A small network was trained on made-up records. Each row is its average activation on records with the value named, seen along a few directions.
Values that are neighbours, or in one group, have similar rows; names and order tell nothing.
In the rows, 500 means zero.
Random noise pushes rows far along 14 fixed directions. That doesn't count. These rows show it; they differ only by the noise:
[346 816 256 409 543 442 687 489 355 642 573 474 509 470 546 572 410 367
 475 526 481 328 500 394 470 520]
[543 431 430 545 552 243 544 609 379 451 875 622 328 453 580 429 357 781
 545 483 506 309 749 460 410 383]
[322 431 446 381 399 454 445 312 606 587 420 508 462 343 690 545 392 564
 317 656 343 646 490 602 469 825]
[978 614 376 496 564 629 352 538 468 633 587 413 557 608 339 653 368 331
 639 475 374 364 368 521 408 451]
[370 347 323 522 390 348 560 557 363 432 482 524 582 415 425 533 422 398
 434 397 559 542 439 314 565 396]
[650 432 490 526 539 507 383 502 580 499 460 454 457 594 547 652 530 454
 380 576 544 491 566 555 493 565]
[730 313 398 454 567 369 165 446 617 406 694 563 301 634 565 570 417 594
 545 514 617 443 780 446 488 749]
[304 445 514 747 508 621 956 437 304 440 383 464 491 585 729 606 577 569
 420 353 575 639 441 205 501 505]
[768 636 518 811 520 680 664 577 587 548 670 463 254 509 551 601 389 458
 366 494 539 511 425 475 593 488]
[600 567 325 353 506 469 539 520 357 541 504 446 609 466 410 548 468 482
 569 490 493 230 459 679 424 441]
[371 603 584 583 429 400 437 528 471 465 597 589 510 341 571 370 403 366
 438 594 493 676 449 560 492 571]
[313 567 666 407 400 395 400 488 657 712 452 531 524 461 710 510 455 668
 404 759 228 728 649 289 452 626]
[606 404 412 405 485 475 422 481 455 584 595 550 340 409 509 545 312 453
 459 440 355 566 415 254 445 532]
[582 335 660 480 606 457 362 473 515 565 557 568 268 585 735 614 434 596
 351 549 366 706 614 171 356 582]
[446 473 427 631 565 342 610 617 356 306 688 608 222 461 654 533 511 276
 288 457 815 407 608 439 519 420]
[485 592 535 556 485 574 595 479 564 508 526 492 452 427 558 419 583 555
 530 570 464 448 498 708 501 556]


Values of Befor:
n1: [545 464 702 637 425 600 626 553 565 403 547 594 340 490 616 441 634 403
 621 466 566 588 557 338 480 441]
n5: [486 885 601 455 379 569 659 629 424 589 450 413 634 499 489 488 427 460
 493 584 647 336 469 508 581 388]
n9: [236 520 625 370 592 509 695 440 463 614 426 498 445 569 606 407 616 840
 528 471 358 517 587 282 481 406]
n16: [386 639 460 566 327 451 568 484 532 489 646 613 554 317 517 367 346 375
 629 498 476 581 444 532 524 586]
n8: [470 475 510 482 424 467 404 448 484 475 472 494 740 493 424 485 363 556
 603 501 504 554 492 576 475 591]
n14: [512 586 603 375 433 423 364 672 539 539 609 592 277 253 437 372 397 347
 325 574 503 530 423 474 555 400]
n13: [300 526 596 521 407 375 421 644 537 422 558 613 398 284 303 317 303 354
 318 406 673 697 373 302 746 331]
n15: [504 720 569 533 409 521 604 569 582 633 519 520 426 458 682 564 483 372
 403 681 426 543 507 430 532 515]
n12: [396 393 479 523 408 326 655 523 340 560 447 505 740 557 638 670 388 710
 451 520 390 571 575 315 419 454]
n6: [543 413 603 459 468 642 473 431 360 361 402 517 405 483 598 476 497 251
 430 394 682 637 317 427 478 605]
n4: [332 465 403 746 372 425 573 467 550 482 627 527 630 381 428 381 340 464
 522 467 361 672 381 555 609 408]
n2: [865 432 616 456 300 590 416 532 582 591 368 428 644 602 656 743 455 438
 485 680 408 431 543 541 364 467]
n11: [667 514 419 359 466 570 368 540 768 558 582 503 226 454 331 408 493 634
 557 492 538 323 554 549 721 549]
n7: [609 730 588 238 483 469 392 705 385 646 377 470 647 490 330 559 483 348
 474 567 486 370 426 408 464 306]
n3: [432 446 202 516 465 491 623 472 664 542 577 492 354 475 469 491 710 396
 595 498 384 301 569 490 566 378]
n10: [437 461 638 599 247 393 622 687 685 442 582 622 452 455 626 409 581 605
 592 597 583 444 771 367 632 337]
The values of Befor form a 2 by 8 grid.
Name the neighbours of n2, in listed order. -> n5, n8, n13
Name the neighbours of n11, in listed order. -> n9, n15, n3
Name the neighbours of n7, in listed order. -> n14, n12
A value of Befor combines one of 2 hidden first parts with one of 8 second parts; all combinations occur once.
n9 and n4 share the first part; n9 and n6 share the second. Which value has the first part of n6 and the second part of n4? -> n5
n12 and n15 share the first part; n12 and n7 share the second. Which value has the first part of n7 and the second part of n15? -> n14
n16 and n13 share the first part; n16 and n1 share the second. Which value has the first part of n1 and the second part of n13? -> n2
